These are the activations of a small neural network, seen along a few directions. Each row is one input.
Each table varies a few parts of the input and shows all the possible inputs, shuffled.
Descriptions start from the smaller parts, as in this example, which fits no table here: one of 8 places around a ring, together with either a single point or one of 11 places around a ring or (one of 2 separate values, together with one of 6 places along a line).
Shared parts are said once, and a part with two or three values counts as separate values.

Other details of the inputs vary at random and push rows far along two fixed directions, the same in every table; ignore that.
These rows show it; all are for the same input, with only those details redrawn:
[ 50 -19  79 -43  -5  42 -35 -18 -12  13  -8]
[-36  29  15  34  21 -21 -58  -6  12 -27  31]
[ 34  -7 -44 -19 -66  31  12   1 -27 -20 -22]
[ 46 -18  78 -40  -3  40 -36 -18 -11  12  -6]
[ 38  -8 -29 -24 -61  34   9  -2 -27 -15 -22]
[-37  29  14  34  22 -21 -58  -6  12 -27  30]
[ 35  -7 -30 -21 -59  31   8  -2 -25 -16 -19]

A family of inputs:
row 1: [-63  18  18   9  34 -42 -11   7  21  -9  56]
row 2: [  47    3 -109   -9  -85    1   81   36    3    7  -45]
row 3: [-62  27  27  -3  51 -46 -10  -2   3 -10  39]
row 4: [ 32 -25 -49 -29 -65   6  59 -18 -27  -7  -2]
row 5: [ 43 -31  66 -10  31  41  -2  -3  15  40 -40]
row 6: [ -75   50 -108   24  -10  -45   35   25   -6  -52    9]
row 7: [ 37 -24  79 -57  20   5   9 -44 -27  22  -1]
row 8: [ 30 -36 -72   1 -49  14  71   8  -8  24 -32]
row 9: [ 36 -44  54 -36  14  22  18 -10  -6  48  -1]
row 10: [-37  36  14  32  35 -25 -34 -16  12 -32  19]
row 11: [-49  14   4  28  61 -48  -7  -7   2   7  25]
row 12: [ 29 -10 -46 -11 -33  36  39  13 -17   3 -43]
row 13: [-47  24   9  30  73 -34 -18   0  12   1   8]
row 14: [-40  21  15  45  45 -14 -59  15  21  -2  24]
row 15: [ -53   11 -110   61   10  -65   45    6   -1   -5   -6]
row 16: [ 27 -10  74 -56  -2  44 -30  12  -2  15  -1]
row 17: [ -30   48 -112   62  -27  -60   37   38   28  -21    1]
row 18: [-38  13  11  39  13 -33 -33 -12  24 -20  51]
row 19: [ 28 -31 -97  -2 -83  28  63  23 -17   3 -21]
row 20: [ 23  -5  72 -56  10  40  -5   4  -1  11 -13]
row 21: [ 41 -12  69 -54  24  18   5 -34 -21  12 -21]
row 22: [-54  15  25  18  23 -25 -31  17  34 -11  54]
row 23: [ 46 -40  59  -8  17  41 -11   0   6  39 -25]
row 24: [ 48 -19  79 -41  -3  41 -36 -18 -12  13  -7]
row 25: [-39  11   4  50  82 -40  -8   3  27  17 -15]
row 26: [ 27 -32 -73  16 -58  24  52  19   3  15 -29]
What is each input in this table made of?
> either one of 2 separate values or (one of 4 places along a line, together with one of 6 places around a ring)
Change only the place on the line of 4 in row 15. List by row number the other rows that result.
> row 3, row 7, row 11
List by row number the other inputs of the same sort as row 2.
> row 17

A family of inputs:
row 27: [-12 -10 -58 -30 -75  11  29   1 -22 -35  21]
row 28: [ 35  12 -55  14 -36   5  28 -17 -15 -19 -37]
row 29: [108 -72 -14  -8 -81  88  27  41   6  58 -47]
row 30: [ 10  -3 -70  -9 -13   1  50  26 -20  12 -29]
row 31: [ 90 -46  15 -55 -51  38  41 -41 -41  20 -28]
row 32: [-74  40   5  39  33 -13 -72  14  15 -39  46]
row 33: [-52  39  18  39  25 -26 -70   3  21 -38  14]
row 34: [ -7  41 -93  17 -65 -17   7  20  -7 -47 -21]
row 35: [-57  20   5  56  72 -46 -24  -3  31   1  -5]
row 36: [ 24  -9  62 -13  58   4 -18  -7  -3  43 -21]
row 37: [  8   9 -60 -31 -75  -6  32   6 -22 -27  26]
row 38: [-66  20   1  60  77 -35 -41   1  14   1   8]
row 39: [-15 -29 -58 -22 -25 -13  65   4 -19  10  -5]
row 40: [-60  40   7  49  31 -17 -84   6   4 -36  31]
row 41: [ 19 -31  45  -5  12  10 -13 -51 -16  -2  11]
row 42: [-73  38  -2  40  44 -33  -8   8  34 -29  29]
row 43: [ 15  22 -46 -22 -58  15  17  19   2 -32 -15]
row 44: [  6  -2  58 -37  14 -13  22 -12   2  16  39]
row 45: [ 11  -9 -63 -11 -31 -28  57  -5 -21  14 -15]
row 46: [ 31 -25 -62  48 -61  23  21  41  49  21 -24]
row 47: [-66  38   7  31  23 -20 -51  10  33 -43  29]
row 48: [ 22  13  45 -20  -1  19 -52   0 -13  -2  -1]
row 49: [-83  20   1  29  34 -49   4  -7  20 -26  67]
row 50: [-71   7 -23  48  48 -65  -5 -12  13  -4  30]
row 51: [ 15   5 -61  -9 -13 -13  64  22  -1  10 -41]
row 52: [ 78 -16   0 -70 -54  46  77   5 -16  16 -43]
row 53: [ 19  -3  69 -36  -3  -9 -42 -17 -12   4  27]
row 54: [ 12   8  53 -23  29  18  -1   4  -2  13  11]
row 55: [ 23 -24 107 -46  42  53 -15  -5  -6  30   2]
row 56: [ -21   39 -121   14  -72    1   15   32  -16  -53    5]
row 57: [  -2   28 -118   53  -41   -8   21   -5  -27  -41  -15]
row 58: [ 27 -39 103 -45  66  38 -18   1  -6  56 -21]
row 59: [ 26 -45  55  28  -4  13 -27  13  52  60  35]
row 60: [ 22 -10  33  11  17  20 -13 -34  -1  -9 -25]
row 61: [  3 -12 -59 -25 -26 -27  71   8 -18  17  -1]
row 62: [ 44 -40 110 -69  -6  32 -40 -29 -23  18   9]
row 63: [ 55 -34 104 -23  42  59 -43 -44 -19  29 -18]
row 64: [-68  23  -2  44  70 -45 -10  12  36  -2   4]
row 65: [ 26  -3  63 -13  54 -12  -1 -10  14  36 -32]
What is each input in this table made of?
> one of 3 separate values, together with either a single point or (one of 2 separate values, together with one of 6 places around a ring)
The inputs of row 45 and row 65 match in every part but the choice among 3 separate values. If row 61 is changed in the same way as row 45 into row 65, which row does it become?
> row 51
A walk changes only the place on the ring of 6. It starts at row 33 and steps to row 47. List the rest of the walk in order.
> row 42, row 64, row 35, row 60
List by row number the other rows that have the choice among 3 separate values in common with row 29.
> row 30, row 32, row 36, row 38, row 40, row 48, row 54, row 55, row 56, row 57, row 58, row 63

A family of inputs:
row 66: [-19  21 -70  36 -12 -35  -1   4   2 -26  -2]
row 67: [ 30 -40  41 -15 -21  27  -8 -15  -8  25  13]
row 68: [ 25  -7  32 -47   8  27  -7   1 -19  20 -14]
row 69: [ 27 -25  41 -33  10   9  20 -35 -30  15  -3]
row 70: [-34  35 -40  28   1 -10  -9  23  10 -25  20]
row 71: [ 36 -20  35 -28  14  16   8 -33 -12  11 -24]
row 72: [-27  29  46  29  60 -24 -60  -2  15  -2  -2]
row 73: [-45  29 -35   2 -10 -39   2  13   5 -23  24]
row 74: [ 27 -44 -67   5  -4  -6 109  32  13  67 -50]
row 75: [-23  22 -67  41 -33 -29  14   8   0 -27  27]
row 76: [-21  34  48  40  48 -10 -58   5  32  -4   8]
row 77: [-34  31 -69  39   0 -19  16  -2 -13 -38 -27]
row 78: [-32  10  46  48  48  -2 -66   5  29  -4  11]
row 79: [-49  10 -32  21 -24 -22  -6  17  20 -25  37]
row 80: [ 49  -7 -48  -7 -57  23  29   4  -2  -3 -23]
row 81: [ 16 -12  35 -47  22  29  12 -16 -27   9 -17]
row 82: [ 41 -35  33 -10 -13  35 -18 -12  10  23  -8]
row 83: [ 30  -4  51 -48 -21  19   8   8   9   9  11]
row 84: [ 15 -14  46 -58   4   9  24 -18 -14   5  -3]
row 85: [-31  12  50  19  50 -41 -46 -16   5   6  40]
row 86: [ 19 -25 -76 -15 -70  45  38  26 -27 -13 -20]
What is each input in this table made of?
> either a single point or (one of 4 places along a line, together with one of 5 places around a ring)

A family of inputs:
row 87: [-7 -2  6  6  7  0 -3  2  2  4 10]
row 88: [-7  3 12  4 15 -2 -9 -7 -6  2  0]
row 89: [-2  8  5  3 15 -2 -3 -1  7  1 -5]
row 90: [-4  4  5 -1  6 -3  3  4  4  2  9]
row 91: [-3 -1  1 10 15  0 -7 -2  3  2 -3]
row 92: [-1 -2  6  1  4 -6 -1  3  5  9 12]
row 93: [-7 10  7  0 13 -8 -2 -3 -3 -4 -1]
row 94: [ -37   15 -107   30  -41  -20   34   11   -9  -36    1]
row 95: [ 44 -14   4 -48 -50  45   3   5 -24  -2 -20]
row 96: [ -5   2  12   4  15 -13  -8  -4  -2   3   3]
row 97: [  2   0  10   7  18  -8 -10  -3   8   8   1]
row 98: [-1 -3 13  9  9 -6 -7  4 13 11  1]
row 99: [-4  3  9  6  9 -2 -1  6 11  2 -2]
row 100: [  5   6  13   4 -11   6 -21 -12   0 -16  12]
row 101: [ 44 -30 -10 -27 -39  38  33   5 -14  16 -33]
row 102: [-11   5   8  -5   8  -8   2  -3   3  -6   7]
row 103: [ -7  -2   7  -3   6 -10  -2  -5   3   1   9]
What is each input in this table made of?
> either one of 2 separate values or (one of 3 separate values, together with one of 5 places around a ring)
Change only the choice among 3 separate values in row 98. List by row number the other rows that result.
> row 99, row 101
